[[  8.4   4.6   1.4  -5.2   7.2  -5.1  13.1  -4.4  -2.2  10.6   3.8  -4.7
   -3.6  -0.7]
 [  8.0   6.8 -10.9  19.0 -13.5  -1.8   3.2  -4.6  -3.7   3.9   8.0   1.3
    6.4  12.5]
 [ -1.1  -1.3  11.0  -6.3  16.3   5.7   2.3  10.0   7.5   0.7  -1.7   4.9
    2.1  -4.8]
 [ -6.9  -2.7  24.5 -12.9  29.5  11.9   0.8  22.1  13.9  -1.1  -6.5   6.6
   -5.8  -6.8]
 [ 22.8  17.8 -16.7  11.7 -17.3 -19.3  26.6 -23.4 -18.4  24.8  14.7 -18.8
  -15.3  17.5]
 [ 14.6  14.0   1.4  -0.7   2.6 -11.0  24.1  -8.0  -9.2  21.6   7.6 -15.6
  -22.6  10.8]
 [  0.1  -1.6  -0.3   6.0   2.5   5.5  -3.6   5.2   5.5  -3.7   1.4   9.0
   13.7  -0.5]
 [-11.7  -7.6  24.7 -11.3  30.2  17.3  -7.8  26.7  18.7  -9.0  -8.7  14.3
    5.2 -10.6]
 [  7.7   6.6  -7.3  14.1  -8.5  -2.0   5.4  -3.4  -3.1   5.5   6.9  -0.1
    2.9  10.4]
 [ 10.3   7.9 -13.1  18.2 -15.0  -4.6   6.0  -8.3  -6.0   6.5   9.2  -1.1
    5.2  12.7]
 [ -6.9  -5.7   7.0   5.3   9.2  13.3 -11.3  15.8  12.6 -10.8  -2.6  15.8
   17.4  -3.2]] | 12.7

[[  38.051    1.229  -39.843 -112.380  127.450 -152.771   61.714  179.162
   -85.941  -41.250  -76.609  -60.090 -180.914  184.025]
 [   4.238   32.699   62.633  122.600  -33.485  168.351  -12.365  -73.543
   107.792   69.723  115.892   77.159  183.315  -74.630]
 [  27.954   44.203   55.288   92.394    3.077  133.774    4.252  -37.791
    87.611   66.542  101.815   69.255  135.824  -38.927]
 [ 103.974   14.729   67.135   85.482    6.950  184.422  126.204  -72.697
    82.695  -18.502  133.645  168.234   54.759   29.347]
 [  89.760  103.548  123.161  133.491  110.399  108.931  110.795  112.863
   130.292  107.882   92.222  120.772  139.399  137.918]] | 29.347

[[-0.13 -0.13 -0.08 -0.05  0.01  0.05 -0.05 -0.07  0.07 -0.07 -0.09]
 [ 0.11 -0.23  0.11  0.13 -0.13  0.11  0.00  0.03 -0.07 -0.16 -0.04]
 [-0.04 -0.07 -0.04 -0.04 -0.08  0.03 -0.15  0.01  0.02  0.13 -0.13]
 [-0.08  0.01  0.05  0.00 -0.06 -0.12 -0.21  0.19  0.02 -0.12  0.11]
 [-0.24 -0.22 -0.13 -0.04  0.00 -0.12  0.09  0.07 -0.06 -0.04  0.01]
 [-0.01 -0.05 -0.02 -0.05 -0.06 -0.04 -0.03 -0.04 -0.05 -0.02 -0.04]
 [-0.03 -0.04 -0.04 -0.01 -0.05 -0.05 -0.04 -0.04 -0.04 -0.05 -0.02]
 [-0.11  0.01  0.10  0.05  0.08  0.00 -0.09 -0.09 -0.05 -0.07 -0.11]] | -0.02

[[-0.02 -0.04  0.00 -0.02  0.05  0.01  0.08  0.15  0.07  0.06  0.16  0.02
  -0.05  0.06]
 [-0.04  0.14  0.05  0.03  0.05  0.08  0.05  0.12  0.08 -0.09  0.13  0.10
  -0.02  0.01]
 [ 0.02  0.14  0.06 -0.03  0.01  0.07  0.03  0.18  0.00 -0.02  0.09 -0.04
  -0.11  0.11]
 [ 0.06  0.05 -0.03  0.02  0.05  0.01  0.09 -0.14  0.00  0.08 -0.03  0.08
   0.17 -0.01]
 [-0.01  0.00  0.06 -0.04  0.07  0.03  0.02 -0.08  0.13  0.03  0.16  0.18
   0.17  0.05]
 [ 0.08  0.02  0.01  0.00 -0.01  0.03  0.07  0.05  0.02  0.03 -0.08 -0.03
   0.08  0.01]
 [-0.05 -0.03 -0.02  0.07  0.07 -0.02  0.06  0.09  0.08  0.23  0.12 -0.16
  -0.07  0.05]
 [-0.03  0.01 -0.03  0.04 -0.01  0.02  0.07  0.08  0.07  0.00  0.18 -0.03
   0.02  0.05]
 [ 0.10  0.01  0.02  0.07  0.09 -0.02  0.12  0.14 -0.04  0.22 -0.02 -0.06
  -0.04  0.08]
 [ 0.00 -0.05  0.10  0.04  0.02  0.04 -0.03  0.02  0.00  0.06  0.13  0.03
   0.12  0.10]] | 0.08

[[ 0.033 -0.020 -0.002  0.114 -0.035  0.009  0.091 -0.001  0.108  0.025
  -0.041]
 [ 0.249  0.079  0.038  0.113 -0.018 -0.102 -0.086  0.207 -0.017  0.128
  -0.021]
 [ 0.179  0.198 -0.013 -0.044  0.060  0.033 -0.073  0.094  0.203 -0.066
   0.062]
 [ 0.073  0.018  0.126  0.045  0.061  0.044  0.085  0.111 -0.047  0.087
   0.081]
 [ 0.020  0.011  0.027  0.219 -0.086  0.006  0.106  0.022  0.128  0.121
   0.063]
 [ 0.074  0.071  0.150 -0.193  0.183  0.124  0.008  0.119 -0.140 -0.031
   0.126]
 [-0.085  0.023  0.076 -0.037  0.072  0.106  0.081 -0.019 -0.004  0.034
   0.126]
 [-0.062 -0.056  0.113  0.118  0.017  0.078  0.189  0.030 -0.045  0.109
   0.111]
 [ 0.202  0.038  0.134  0.041  0.093 -0.077 -0.029  0.224 -0.138  0.108
  -0.045]
 [ 0.032  0.115 -0.068  0.020  0.033  0.023 -0.106  0.004  0.123  0.002
  -0.001]
 [ 0.058 -0.110  0.163  0.189 -0.039  0.008  0.171  0.085 -0.120  0.185
   0.070]
 [-0.098  0.023  0.037 -0.029  0.021  0.099  0.095 -0.049  0.009  0.055
   0.174]] | 0.070

[[  2.5  -0.5  22.0   8.9 -20.6  13.2]
 [ -0.3  -3.0  17.1  14.6 -23.4   8.6]
 [  0.8  11.6  15.2  18.6 -23.4   2.5]
 [  1.1  -1.3   8.2  13.8 -18.4  -3.0]
 [ -0.4   3.1   7.4  13.6 -19.0   4.5]
 [ -7.3  -1.6   9.9  10.8 -24.8   4.0]
 [ -6.6   4.7   3.4  21.5 -13.2   7.4]
 [  2.4   6.0  21.4  16.0 -24.3   7.2]
 [ -6.8  -5.6   5.5  21.9 -23.4   4.8]
 [ -5.9  11.3  14.7   8.9  -1.9  11.6]
 [-12.9   2.2  -0.1  11.5 -16.1   2.4]
 [ -0.4   4.3   7.8  18.6 -21.6   5.2]] | 2.4

[[-1.1  0.0  1.5 -0.8  0.4 -0.6]
 [-1.2  0.2  1.4 -0.6  0.4 -0.6]
 [-2.3  0.7  1.4 -1.1  0.3 -0.6]
 [-1.1  0.0  1.5 -0.8  0.4 -0.6]
 [-2.1  0.7  1.3 -0.7  0.4 -0.6]
 [-1.2  0.1  1.4 -0.7  0.4 -0.6]
 [-1.7  0.6  1.1 -0.3  0.4 -0.7]
 [-1.5  0.5  1.1 -0.4  0.4 -0.7]] | -0.7

[[-0.091 -0.049  0.019 -0.006  0.009 -0.014 -0.065 -0.006]
 [ 0.168 -0.115 -0.024 -0.059  0.160 -0.233 -0.016 -0.001]
 [-0.151 -0.097  0.081 -0.026  0.043 -0.060 -0.105 -0.006]
 [ 0.023 -0.003  0.043 -0.002 -0.031  0.024  0.083  0.116]
 [-0.120 -0.071  0.036 -0.014  0.020 -0.034 -0.083 -0.006]
 [ 0.032 -0.054 -0.015 -0.040  0.026 -0.134 -0.011 -0.002]] | -0.006
---
[[ 53 -41 -58   8  10  31  23]
 [ 68  18 -57  37 -36 -64  19]] => 31

[[-13   6   0   3  52  72]
 [ 11  54  70   5   0   1]
 [ -9  65  62   2   1   2]] => 0

[[ -7  17   3   6  24]
 [ 41 -35  52 -71  22]] => 6

[[-34 -25 -76 -21 -57 -61]
 [-37 -29 -80 -18 -50 -67]] => -57

[[ 14 -16 -48 -52]
 [-56  54  38  38]
 [ 43 -41 -62 -62]] => 38

[[-25 -23  -9 -10]
 [-20  20  51  74]] => -9

[[ -9  44  12 -26  17 -16   6]
 [ 32 -45  -5  -3 -33  16   6]
 [-34  20  29  -3  78 -35 -66]] => 16

[[-36 -13 -82 -47  25]
 [  3 -40  -8 -15  35]] => -47
---
[ 65  21  -4 -31  62  -5  56] Out: 65
[-57   5  11  77] Out: -57
[ 14 -73   7 -49  47] Out: 14
[-11  68 -24  -1   2  -7] Out: -11
[-55 -54  61 -80  34] Out: -55
[ 65 -83  12 -43  61] Out: 65
[  1  -8  -5  -1 -61  11  16] Out: 1
[-24  38 -18   1 -74  -9] Out: -24
[  0 -66  10 -60 -26  -6  -9] Out: 0
[  1  17 -57 -44  62] Out: 1
---
[ -4 -19 -42 -60  39 -51  17] => 17
[-12 -14  34  59  66] => 66
[-62  32 -32  62] => 62
[ 63  22  68 -44  60] => 60
[ -4 -78 -17  -1 -65] => -65
[ 57 -66  44 -50  19] => 19
[  5 -71  24  56] => 56
[-59 -67  20 -14  13 -34] => -34
